arr =
array([[ 0.02,  0.07, -0.17,  0.07, -0.15,  0.13, -0.06],
       [ 0.08,  0.13,  0.07,  0.04, -0.05, -0.04,  0.15],
       [ 0.00, -0.01,  0.00, -0.06, -0.24, -0.09,  0.11],
       [ 0.01, -0.02, -0.07,  0.15,  0.01,  0.08, -0.17],
       [ 0.01,  0.05,  0.01, -0.18,  0.10, -0.16,  0.07],
       [ 0.04,  0.14,  0.05, -0.11,  0.09,  0.02, -0.11],
       [-0.07, -0.13,  0.14,  0.10,  0.12,  0.02,  0.05],
       [ 0.01,  0.05,  0.09,  0.09, -0.22,  0.08,  0.04],
       [-0.05, -0.01,  0.21,  0.05,  0.14, -0.09,  0.00],
       [-0.09, -0.02, -0.04, -0.11,  0.19,  0.07, -0.05]])
The entry directly above the largest entry? 0.09
The entry in the top-left corner? 0.02
The entry just left of the smallest entry? -0.06
The smallest entry in the last column is -0.17
The 5th-last entry, reading row by row? -0.04
The entry just right of the largest entry -> 0.05
The third entry on the diagonal from the top-right corner? -0.24
The entry directly above -0.13 -> 0.14
The entry just right of the smallest entry? -0.09
The entry just left of the largest entry is -0.01
The top-right entry? -0.06
The last entry of the largest entry's row? 0.00
The largest entry in the last row -> 0.19
The second entry from the end, reading row by row? 0.07
The entry directly above the smallest entry? -0.05
The largest entry in the first column? 0.08
The smallest entry in the first row? -0.17
The bottom-left entry? -0.09
The 2nd entry on the main diagonal? 0.13
The last entry, reading row by row? -0.05
The fourth entry in reading order? 0.07
The entry directly below -0.24? 0.01
The third smallest entry: -0.18
The entry directly below 0.12: -0.22
The top entry of the column that holds the smallest entry? -0.15
The second entry in reading order: 0.07
The maximum is 0.21

Questions about the grid below.
1) What is the first entry in the row that holds the largest entry?
2) What is the last entry of the smallest entry's row?
3) What is the bottom entry of the column that holds the smallest entry?
4) What is the second entry on the diagonal from the top-right corner?
5) What is the bottom-left entry?
6) What is the last entry, reading row by row?
7) What is the smallest entry in the first row?
8) What is the entry directly below 44?
[[ 11  10  66 -57  40   6   5 -44  30 -49 -40]
 [ 47 -42 -35  27 -30 -41  38  15  32  30  35]
 [ 21  -4 -11  19  20  27  17  23  43  19   7]
 [ 68 -12  10  50 -11  39  47  -2 -11  44  20]
 [-10  19  14 -26  -8  42 -14 -44 -13 -40 -34]]
1) 68
2) -40
3) -26
4) 30
5) -10
6) -34
7) -57
8) -40

[[ 0.140 -0.273 -0.129 -0.070 -0.130 -0.206 -0.211 -0.230 -0.078 -0.080
  -0.074  0.188 -0.219]
 [-0.075 -0.036 -0.052 -0.050 -0.028 -0.024 -0.042 -0.030 -0.056 -0.038
  -0.045 -0.081 -0.025]
 [-0.083 -0.007 -0.039 -0.053 -0.049 -0.031 -0.020 -0.021 -0.032 -0.055
  -0.057 -0.095 -0.024]
 [-0.095  0.000 -0.041 -0.051 -0.028 -0.006 -0.012 -0.002 -0.032 -0.040
  -0.050 -0.108 -0.003]
 [-0.090 -0.017 -0.036 -0.054 -0.052 -0.035 -0.027 -0.027 -0.050 -0.061
  -0.053 -0.093 -0.032]
 [ 0.091 -0.231 -0.102 -0.067 -0.121 -0.177 -0.181 -0.194 -0.076 -0.096
  -0.069  0.138 -0.188]]
What is the entry just left of -0.177?
Answer: -0.121
The entry just left of -0.040: -0.032
What is the entry just right of the smallest entry?
Answer: -0.129
What is the largest entry?
Answer: 0.188
The entry just right of -0.017 -> -0.036
What is the minimum?
Answer: -0.273
The entry just right of -0.130 is -0.206
The entry just left of the largest entry: -0.074
What is the entry just right of the largest entry?
Answer: -0.219

Read these off the grid that follows.
1) Read off the top entry of the column that holds the smallest entry.
2) Read off the fifth-last entry, reading row by row.
3) Read off the third-last entry, reading row by row.
4) Read off the entry in the top-right corner.
5) Read off the first entry in reading order.
6) Read off the last entry, reading row by row.
[[7 5 4 7 7 4 4 5]
 [5 6 6 6 5 6 6 6]
 [4 6 8 5 4 7 8 6]
 [3 6 8 5 4 7 7 6]
 [5 6 6 6 5 6 6 6]
 [5 5 6 3 5 5 6 6]
 [4 6 8 5 4 7 8 6]
 [3 6 8 5 4 7 7 6]
 [4 4 7 1 4 5 7 7]
 [5 5 6 3 5 5 6 6]]
1) 7
2) 3
3) 5
4) 5
5) 7
6) 6

Read these off the table that follows. Rows and columns are numbered from 0.
1) What is the entry in the bottom-left corner?
2) What is the top-left entry?
3) What is the entry at row 0, column 1?
4) What is the entry directly below -27?
5) What is the entry in row 2 and column 0?
6) What is the entry at row 2, column 1?
7) What is the entry in row 0 and column 2?
8) What is the entry in row 1 and column 0?
[[ 53  -8  26   0  45  11  18  16 -38]
 [ 25  30 -11  23  14 -27 -25 -26  -8]
 [  6 -65  48  19   6  66  31  68 -18]
 [ 38   2  19   1  37   3  13   5 -26]
 [ 35  -6  38 -28  56  17  42  16 -26]
 [ -5 -61  55  -5  13  68  50  65 -11]
 [ 26 -21  47 -19  48  33  46  31 -21]
 [ 16 -14  40 -34  44  26  49  22 -15]
 [-44 -16  -6  22 -42  14 -15  10  30]]
1) -44
2) 53
3) -8
4) 66
5) 6
6) -65
7) 26
8) 25

Questions about the table below.
1) Find the entry just left of -0.10.
2) Find the 3rd entry in reading order.
3) Find the 3rd largest entry.
((0.01, 0.09, -0.10, 0.05, 0.10, 0.09, -0.01, 0.06, 0.07, 0.10, 0.04), (0.06, 0.10, -0.15, 0.04, 0.13, 0.11, 0.10, 0.14, 0.00, 0.07, 0.08), (0.08, 0.09, -0.06, 0.04, 0.11, 0.12, 0.07, 0.15, 0.00, 0.07, 0.12), (0.03, 0.09, -0.12, 0.11, 0.02, 0.11, 0.07, 0.09, 0.03, 0.10, 0.16))
1) 0.09
2) -0.10
3) 0.14
